These are the activations of a small neural network, seen along a few directions. Each row is one input.
In each table, some parts of the input vary, and every possible input appears once, in random order.
A made-up example of a description, with smaller parts first: one of 5 places around a ring, together with either a single point or (one of 2 separate values, together with one of 4 places along a line) or one of 9 places along a line.
Shared parts are said once, and a part with two or three values counts as separate values.

Other details of the inputs shift rows strongly along two fixed directions, in all tables alike. That doesn't count.

Table:
R1: [ 58 -40  13   2 -37  -7  21  19 -58  -3 -19]
R2: [ 24  -5   3   6  -8 -14   5  13 -33   3  -5]
R3: [-30  25 -33 -10  -2  -9  -9 -25  24  17   0]
R4: [  4 -22 -18  16  -1 -28  -7 -20 -25  32 -43]
R5: [-23  26  11   4  -6   9  -7   7  31 -13  35]
R6: [ 25 -19  29 -18  -6  29  11  22   6 -25  17]
R7: [-36  24   7 -19  -3  24  -3  17  38 -22  26]
R8: [ -2 -16  12  12  -4  -1  -6   3  -9   5 -18]
R9: [-34  27  11 -19  10  28   2  28  45 -24  31]
R10: [ 12 -20  12  18   2 -10  -2  -6 -18  -1 -14]
R11: [  1 -15  47   6  -4  31  11  29   2 -24  -1]
R12: [-15  20 -40  -8  17 -20  -6 -18   4  34 -14]
R13: [-25  23 -30 -12   9  -5 -11 -21  26  25   1]
R14: [  5   3 -33   0  12 -37  -7 -22 -24  14 -11]
R15: [  2   3 -21  -3  -1 -28  -5 -22 -17   3  -8]
R16: [16 -3 19 -2 -9 18  5 19  9 -4 20]
R17: [ 12   4  25  -1   4  23   5  32  16 -14  22]
R18: [ 10 -10 -14   9  -7  11   2  -7 -18  -9  -9]
R19: [ 12 -24  23  15  -1   4  10   9 -23  -5 -14]
R20: [ 19 -14   1  -8 -13  -1  10  -5 -12 -13   0]
R21: [-30  18 -15  21  22 -15 -15 -44  15  23  -7]
R22: [ -5  15 -10  -7  23  -3  -4  -6  22   1  10]
Each input here is: either a single point or one of 6 places along a line or (one of 3 separate values, together with one of 5 places around a ring).
Change only the place on the ring of 5 in R12. List by row number the other rows that result.
> R3, R7, R9, R13

Table:
R23: [-35  24 -18 -17  17  -9  -4 -12  28   4   7]
R24: [ -1   8  10 -27  -2  34   5  22  18 -24  19]
R25: [-10  11  -7  13  21   7  -2 -12  18  11   1]
R26: [-16   8 -29  24   3 -31 -14 -42 -13  25  -4]
R27: [ 3 11 -9 -6 12 -9  4  1 -8 -4  3]
R28: [ 33 -16   8 -16  -9  16  13  27 -18 -19  12]
R29: [ -6  15 -10 -11 -15   4   0  11  18  -6  17]
R30: [ -3  -7 -28  13   1 -20 -12 -30 -12  13 -25]
R31: [ -8 -12   4  -3   6   8   4   0   6   6 -12]
R32: [-29  21 -19  10   7 -16 -13 -22   5  26  -8]
R33: [-20   6  19  -4  13  35  -1  10  34 -12  12]
R34: [ 26 -24   3  12  -7   0  10  -4 -32  -6 -19]
R35: [ 16 -28  -3   2 -10  -3   3 -11 -36   1 -29]
R36: [  0  21 -30   0  -9 -15  -1 -12  -1  20   7]
R37: [  1   4   6 -19 -21  19   7  22   4  -9  16]
R38: [-30   7  23   0  -4  24   2   5  31 -22  14]
R39: [-13  15 -23  -8  12 -18 -10  -6   5   1  -2]
R40: [  3   3   0  18  -1 -12   3  -1 -18  11 -10]
R41: [-28  24 -22  14  19 -20 -20 -55  37  17   8]
R42: [  8  -2  22 -14   3  14   7  28   3 -29  23]
R43: [ 12 -13 -19  17  -9 -36  -7  -9 -41  23 -35]
R44: [  1   2  -4 -25  -4  11   8   9  10  -9   4]
R45: [ -9  -3   1   0   5  -5  -1   3   2  19 -16]
R46: [ 29 -22  17  10 -11 -19   3   3 -37   6 -16]
R47: [-16   9  -4   3  12  -1  -7  -3   8  19  -9]
R48: [ 10 -19  -3   8 -14 -10   1  -9 -42   6 -25]
R49: [ 6 -9 15  4  0  9 -3 25 -1 -3 -7]
R50: [ -8  29 -17  -9  11   9   1  -4  27  -4  22]
R51: [-11  31   2 -17  13  14  -6  -5  53 -14  38]
R52: [ -6  -1 -17  14  16  -9  -9 -23   1  24  -4]
R53: [  4 -20  52  -7 -18  33  16  46   2 -32   5]
R54: [  4   8 -23  -4 -14 -14  -2  -7  -7  15  13]
R55: [  9 -14 -18  17 -11 -25  -6 -17 -35   8 -28]
R56: [ 34 -16   6 -12   1 -20   7   6 -30  -7  -7]
R57: [-25  12  -3   6  17  14  -9  -5  36   0   7]
R58: [ 15  -1 -16 -16  -5   3  -1  10  -7  -9  -2]
R59: [ -6   3  28   2  16  23  -2   4  39 -13  21]
R60: [ 17 -10  30   3   3   6  -1  18   5  -3   3]
R61: [ 30 -26   3 -19  -9  -6  10  21 -49 -10 -21]
R62: [  7  -3  -9  20  -4 -13   2 -16 -25   6 -14]
R63: [  2  -1  -7 -18 -21  -1  10  10  -2   3   1]
R64: [-21  17  10  12   5   1 -10 -22  29  -9  21]
R65: [ -5   1  33   5   8  24   3  29  22 -11  22]
R66: [-12   2 -28  19  10 -25 -10 -44  -4  23  -7]
R67: [ 37 -35  39   9 -21   7  15  39 -42 -17  -6]
R68: [-6 10 11 11 13  9  1 12 13  6  5]
R69: [ 22  -1  20 -14 -18   9  10  20   7 -15  23]
R70: [ -4 -19   5  -2  -7   5   5  -8  -4  -6 -16]
The inputs of R59 and R57 match in every part but one. If R56 is changed in the same way as R59 into R57, which row does it become?
> R39
The inputs of R49 and R60 match in every part but one. If R55 is changed in the same way as R49 into R60, which row does it become?
> R64
What do these inputs look like to the network?
> one of 6 places along a line, together with either one of 3 separate values or one of 5 places around a ring
Change only the place on the line of 6 in R24. List by row number the other rows that result.
> R28, R44, R50, R51, R58

Table:
R71: [  0 -10  33   1 -12  21   4  20   7 -26  11]
R72: [ 25  -6  -7  -3 -18 -14   8  14 -34  10  -8]
R73: [ 10 -10  32   5  -5  11   7  21  -6 -15   4]
R74: [-34  32 -10 -13  -4  17  -3  -1  47  -4  29]
R75: [-34  13 -14   5  10  -1 -11 -21  20   9  -8]
R76: [  4  -4  24  -5   4  25   7  12  17 -20  19]
R77: [ 32 -31  -5   2 -15 -15  10  -8 -47   1 -23]
R78: [-28  11 -12  11   8 -10 -11 -20  10   9  -8]
R79: [-26  29 -15  -6  -8   1  -8  -6  31   4  24]
R80: [  3   2  -7   5   8   0  -4 -16   8   5   2]
R81: [ 11 -20 -13   5 -10 -23   1 -20 -34  17 -31]
R82: [-34  20 -26  12  19  -8 -13 -31  24  28  -6]
R83: [ 12   5   8 -20  -2   9   7  26  -3 -22  15]
R84: [ 31 -17 -15 -11 -16 -11  10   9 -35  16 -17]
R85: [ -8  -2  28  -5   3  27   3  14  26 -14  11]
R86: [ 12 -16  20   8   2   7   5  19 -10  -1 -10]
R87: [-10   9 -13  11  16 -24 -11 -23   5  29 -10]
R88: [ -4  16   8 -12  -1  14   3  23  26  -2  23]
R89: [ 19 -25  40   3  -7  21  10  39 -23 -25  -9]
R90: [ -6   2 -23  22   6 -28  -8 -25 -23  30 -21]
R91: [ -2   1  18  -1  -5  24   2   4  23 -25  18]
R92: [  1 -12  -3  13  -8  -7   0  -6 -19   4 -16]
R93: [ 37 -18  20 -27  -6  14  17  45 -19 -25   3]
R94: [ -7   6 -13  10   0 -14  -8 -23   1   5   6]
R95: [-8 -2 16  4 13  8 -2 15 11 -1 -5]
R96: [ 36 -21 -25 -16 -18 -28   6   2 -57   3 -25]
R97: [ 13   0 -20  13  10 -27  -8 -24 -12  25 -11]
R98: [ -9  16 -23  16  12 -29 -10 -31  -4  22   1]
R99: [-12  17 -25 -23   1  -2   0  -8  12  -5   7]
R100: [-21   2  17   1  -2  27   4   8  25 -18   8]
R101: [ 9  2  9  9  1  1  0  0 -1 -8 10]
R102: [-16  -2  24  -3  11  29   1  18  26 -14   5]
R103: [ 26 -20   9   7 -14  -1   4   3 -24 -13  -4]
R104: [-20  27 -24 -24  15   5  -6  -6  31   1  18]
R105: [ -2   8 -13  10  15 -20  -6 -21   3  20   1]
The inputs of R91 and R97 match in every part but one. If R77 is changed in the same way as R91 into R97, which row does it become?
> R105
What do these inputs look like to the network?
> one of 5 places around a ring, together with either one of 2 separate values or one of 5 places along a line
Change only the choice among 2 separate values in R99. List by row number the other rows that result.
> R74
Start at R85 and move only the place on the ring of 5, one step at a time. The first step leads to R81. Which rows follow, in order?
> R71, R73, R87
